A small network was shown many inputs. Here are its activations along a few directions, one row for each input.
In each table, some parts of the input vary, and every possible input appears once, in random order.
A made-up example of a description, with smaller parts first: line(6) and (point or line(11) or (values(2) and ring(8))).
Shared parts are said once, and a part with two or three values counts as separate values.

Other details of the inputs vary at random and push rows far along three fixed directions, the same in every table; ignore that.

A family of inputs:
row 1: [-13   3  32  39  13 -17  12  22  17  -5  20 -12]
row 2: [-34  -2  14  27  31 -12   6  18  12 -14  11 -10]
row 3: [-44  -7 -15   5  30  -1   2   3   7 -18 -25  -9]
row 4: [-19   5 -34 -26  16  -7  -9  -7 -14 -12 -16  -1]
row 5: [11  2 10  7 -2 -8 18  4 -7  7 24  7]
row 6: [-32   9  -6   6  33 -23  16  14  -7 -17  -3 -16]
row 7: [ -3  -2   9  19 -18   7 -27 -21  29  -9 -19 -13]
row 8: [-10   3  -2  -2  13 -10  19  -3 -13  -8  12  -1]
row 9: [ 19   3  10   3 -22  18 -33 -26  19  -2 -27  -6]
row 10: [ -6  -8   8   4  -3  10 -31 -23  13 -16 -37 -16]
row 11: [-44  -7 -12   6  29  -2   2   3   7 -19 -22  -7]
row 12: [ 26  -2  -2  -7 -22  10  -3   3   0  16  22  16]
row 13: [ 11   3  10  15   3 -12  21  13  -6  14  20   5]
row 14: [ 11  -7   7 -10  13   2  11  19 -18   4  18   9]
row 15: [ -5   7 -23 -27   4 -11  25  11 -24   4   1   3]
row 16: [  4 -15  23  20  -7  17 -20 -24  16  -5 -26  -7]
row 17: [-19 -11 -10   7  -7  19 -26 -19  24 -11 -34  -3]
row 18: [ 36   6  11  -5 -12   9   4  -7  -9  15   9  11]
row 19: [ 33   4   2   3 -24   0   3  -3  -6  24  11  13]
row 20: [  9   1 -24 -27 -25   9  -5 -16  -6   6 -20   3]
row 21: [ -9   5 -14 -13  12  -6  -1   4 -12  -8  12   1]
row 22: [11  4 11 10 -1 -9 20  7 -8  9 24  7]
row 23: [ 8  4 18 -4  5  2 22 13 -6  3 15  3]
row 24: [ 10  -3 -28 -25 -17  12 -16 -14  -5   5 -12  11]
row 25: [-11   0 -14 -20  -3   0  11  -7  -8  -8  -5  -3]
row 26: [ -8   8 -41 -37  11 -11   9 -16 -33  -4 -20   4]
row 27: [  1  -8  28  29 -22   8   0   2  28   9   2  -3]
row 28: [  2   1 -10  -4 -24  11 -33 -32  16 -10 -29 -10]
row 29: [ -5   0  -5 -16  19   6   3   2  -8  -7  -6   8]
row 30: [ 25   1   3  -8 -30   6   7   1   0  18  16   8]
row 31: [ 22   0   4 -17  11  -6   4  18 -24   9  26   9]
row 32: [-12   2  30  22  31  -4   9  20   7  -9  22  -4]
row 33: [ 6  5  2  8  5 -9  3 21 -4  9 23  5]
row 34: [-20   4 -32 -26  17  -7  -7  -7 -15 -14 -11  -2]
row 35: [  7 -10  30  37 -26  12  -4   3  36  14  -3  -5]
row 36: [ 14   4 -24 -14  -6   0 -15   1  -7  12  -6   5]
row 37: [ 28  12  -7 -11 -19  -9  -2   4 -11  14  14   5]
row 38: [ 10   1  26  32 -19   2 -13   0  26   2   8  -8]
row 39: [-36  -8  11  23  28  -5  12  16  14 -13   5  -4]
row 40: [ 28  -5   5 -21 -15   8   7   4 -18  13   6   6]
Description of these inputs: ring(5) and (values(2) or line(6)).
- The inputs of row 11 and row 15 match in every part but the ring(5) part. If row 39 is changed in the same way as row 11 into row 15, which row does it become? => row 27
- The inputs of row 31 and row 16 match in every part but the ring(5) part. If row 21 is changed in the same way as row 31 into row 16, which row does it become? => row 8
- A walk changes only the ring(5) part. It starts at row 23 and steps to row 18. List the rest of the walk in order. => row 9, row 32, row 29
- Which other rows does row 29 become when the values(2) part takes its other values? List them by row number. => row 14
- Which other rows does row 19 become when the line(6) part takes its other values? List them by row number. => row 5, row 8, row 13, row 22, row 26
- Which other rows does row 7 become when the ring(5) part takes its other values? List them by row number. => row 5, row 24, row 30, row 34

A family of inputs:
row 41: [ 14  -1  -9 -10 -18  12 -17 -11   6   5  -4   9]
row 42: [-27  -1   1  17   4  -2  -1  -3  18  -8 -13  -9]
row 43: [  5   2 -26 -18 -19   5 -11 -16   1   5 -20   1]
row 44: [ -9   6 -21 -15  13 -18  16  17 -17  -1  14   2]
row 45: [-10 -11  15  26   6   7  -2   5  19   0  -3  -2]
row 46: [-18  -3  14  21   7  -5  -7   2  16 -13  -6 -13]
row 47: [ -5   2 -13 -18  17  -8  18  14 -23   5  10   8]
row 48: [-22  -9   9  11  11   6  -2   0  11 -10 -12  -6]
row 49: [ 18   4 -13  -5 -19   5 -13 -13   1  11 -13   2]
row 50: [-28   0   5  10  15   0  -4 -17   8 -20 -19 -16]
row 51: [ 15   8  13   5  -3 -15  30  29  -9  15  45   6]
row 52: [-11   6 -23 -33  26 -13  22   2 -34 -11  -7   0]
row 53: [ 13   5 -13 -17 -16   3 -12 -18  -3   1 -17  -1]
row 54: [ 20  -1   2 -11 -16  10  -7 -17  -2   4 -11   3]
row 55: [  8  -3 -15 -17 -15  12  -7 -21  -7   1 -17   4]
row 56: [ 15   0 -14   4 -24   3 -14  -2   8  16  -2   7]
row 57: [ 34  -2  18   6 -18  10  -7   5   3  21  13   9]
row 58: [-22  -7  11  15   5   4   4  -3  13 -11 -13  -8]
row 59: [-30  -3   4  13  15   2  -6   2  16 -14  -9  -7]
row 60: [  2   3  -2 -20  22  -8  19  14 -26  -4  12   2]
row 61: [  9   5   7 -11  12  -9  26   8 -25   0  21   4]
row 62: [ 18  -4  -4 -17 -11  13 -16 -14  -5   3 -16   3]
row 63: [ 12   5  11  -5   8  -8  24  15 -18   5  22   4]
row 64: [  2   5  -9 -14  18 -12  24  10 -25   1   7   4]
row 65: [ -5   8 -13 -11   7 -17  17  19 -17   4  20   3]
row 66: [-41  -3 -17   1  14  -4  -9  -9   9 -21 -26 -15]
row 67: [-37  -4 -12   0  18   3  -9  -6  11 -22 -23 -10]
row 68: [-31  -6  -1   9  12   1   3  -7  10 -14 -23  -8]
row 69: [-29  -7   3   6  12   3   3 -10   9 -19 -21 -10]
row 70: [ 22   7  22  10   2 -20  23  30 -11  13  51   8]
row 71: [ 12  -4 -18 -24  -7  13 -18 -17  -9   2 -26   1]
row 72: [-31  -5   2  16  11  -6  -3  -2  17 -17  -8 -11]
row 73: [-11  -6  22  26   4   3  -2  10  23  -6  11  -2]
row 74: [  7   5   2   3   2 -13  17  18 -11   8  36   5]
row 75: [ -7  10 -18 -29  26 -13  13   9 -29 -11   8   2]
row 76: [ 34  -5  19   1 -20  13  -9  -3   2  16  10   7]
row 77: [-20  -2  10  20   8  -4  -9  -1  15 -13 -10 -13]
row 78: [  4   4 -27 -12 -17   4 -10 -14   1   9 -19   2]
row 79: [-5 -1 36 39 -6 -2  9 16 26  5 23 -5]
row 80: [  2   8 -11  -3  12 -18  13  17 -18   5  17   3]
row 81: [  7  12   4  -1   9 -18  25  19 -17  10  28   4]
row 82: [-10 -12  22  24   4   6   1   9  19  -1   3  -3]
row 83: [-6 -5 20 35  4  0  0 18 24  4 17  2]
row 84: [-20   0  14  18  11  -3   3  -2  14 -14  -9 -16]
row 85: [-30  -1  -4   6  23   0 -11  -7   8 -18 -23 -10]
row 86: [  2   8  -3  -9   3 -14  23  15 -14   5  24   3]
row 87: [ 23  -3  -3   1 -27  11  -7  -8   5  19  -5  10]
row 88: [21 -1 23  6  1 -5 24 26 -9 17 45 13]
row 89: [-20  -1   7  15  10  -1  -3  -6  14 -12 -15 -14]
row 90: [-13  -4  15  27   5  -3  -8   2  20  -9  -3 -10]
row 91: [ 40   1  21  14 -24   9 -11  10  11  21  25  11]
row 92: [ 17  -1  -7  -7 -20  14 -18 -11   4   6  -1   9]
row 93: [ 24   5   6   1 -24   5  -9  -6   4  13   1   1]
row 94: [ 15  -5  -4 -11 -17  14 -11  -9   1   8  -8   5]
row 95: [-6 -9 35 34 -3  4 12 10 22  0 13 -4]
row 96: [ 15   1 -10  -5 -20  10 -19  -5   8  12  -4  10]
row 97: [-12   3 -21 -25  19 -11  24   8 -25  -6   0   4]
row 98: [  0 -10  35  27   7   7  -2   0  14  -4   9  -5]
row 99: [-8 -3 27 26  9  1 -4  9 17 -6  8 -5]
row 100: [-26  -3  -3  12  22   0 -11  -6  10 -15 -19  -8]
row 101: [  5  -3 -20 -22 -14  11  -9 -24  -5  -2 -25   5]
row 102: [-11   8 -20 -18  14 -18  17  14 -21  -3  15   1]
row 103: [ 17   2  -9 -15 -13   9 -21 -15  -1   2 -11   5]
row 104: [  6  -2 -21 -28  -5  13 -20 -21 -12  -2 -33   0]
row 105: [-3 -6 38 28  4  3  8  3 15 -5  6 -7]
row 106: [ 23   0   2  -5 -19   7  -7 -10  -2  13  -8   6]
row 107: [ 10   3 -22 -19 -14   4 -21 -22  -9  -1 -19  -2]
row 108: [ 20  -1  -8  -4 -21  13 -18  -4  10  11  -1  10]
row 109: [  3   5 -28 -18  -9  -1 -20 -17  -6   2 -24  -1]
row 110: [ 38  -3  18  13 -20  11  -8   5   5  24  15  11]
row 111: [-25 -10   7   9  13   7  -2  -2  11 -12 -14  -9]
row 112: [ -8   0 -12 -22  21  -5  18   7 -25  -5  10   4]
row 113: [  3   7  -1 -18  15 -12  25  10 -27  -1  12   4]
row 114: [ 29   4   9   2 -25   6  -8  -9   6  12   5   3]
row 115: [ 24   1   1  12 -31   3 -12   4  13  22  13   9]
row 116: [ 23   1   1   0 -30   8  -8  -8  10  14   5   6]
row 117: [-10  -4  19  21   9   5 -10  -4  14 -13   0  -6]
row 118: [-15  10 -27 -33  31 -12  11   6 -30 -16  -3   0]
row 119: [  4   3 -22 -18 -18   7 -12 -22  -3   1 -17   0]
row 120: [-13  10 -25 -27  23 -21  13   7 -29 -13   2  -2]
- The inputs of row 64 and row 87 match in every part but one. If row 105 is changed in the same way as row 64 into row 87, which row does it become? => row 69
- The inputs of row 81 and row 42 match in every part but one. If row 77 is changed in the same way as row 81 into row 42, which row does it become? => row 65
- What do these inputs look like to the network? => values(2) and ring(5) and line(8)
- Which other rows does row 120 become when the values(2) part takes its other values? List them by row number. => row 102
- Which other rows does row 78 become when the line(8) part takes its other values? List them by row number. => row 42, row 43, row 51, row 79, row 86, row 116, row 119
- Which other rows does row 76 become when the ring(5) part takes its other values? List them by row number. => row 54, row 70, row 103, row 114
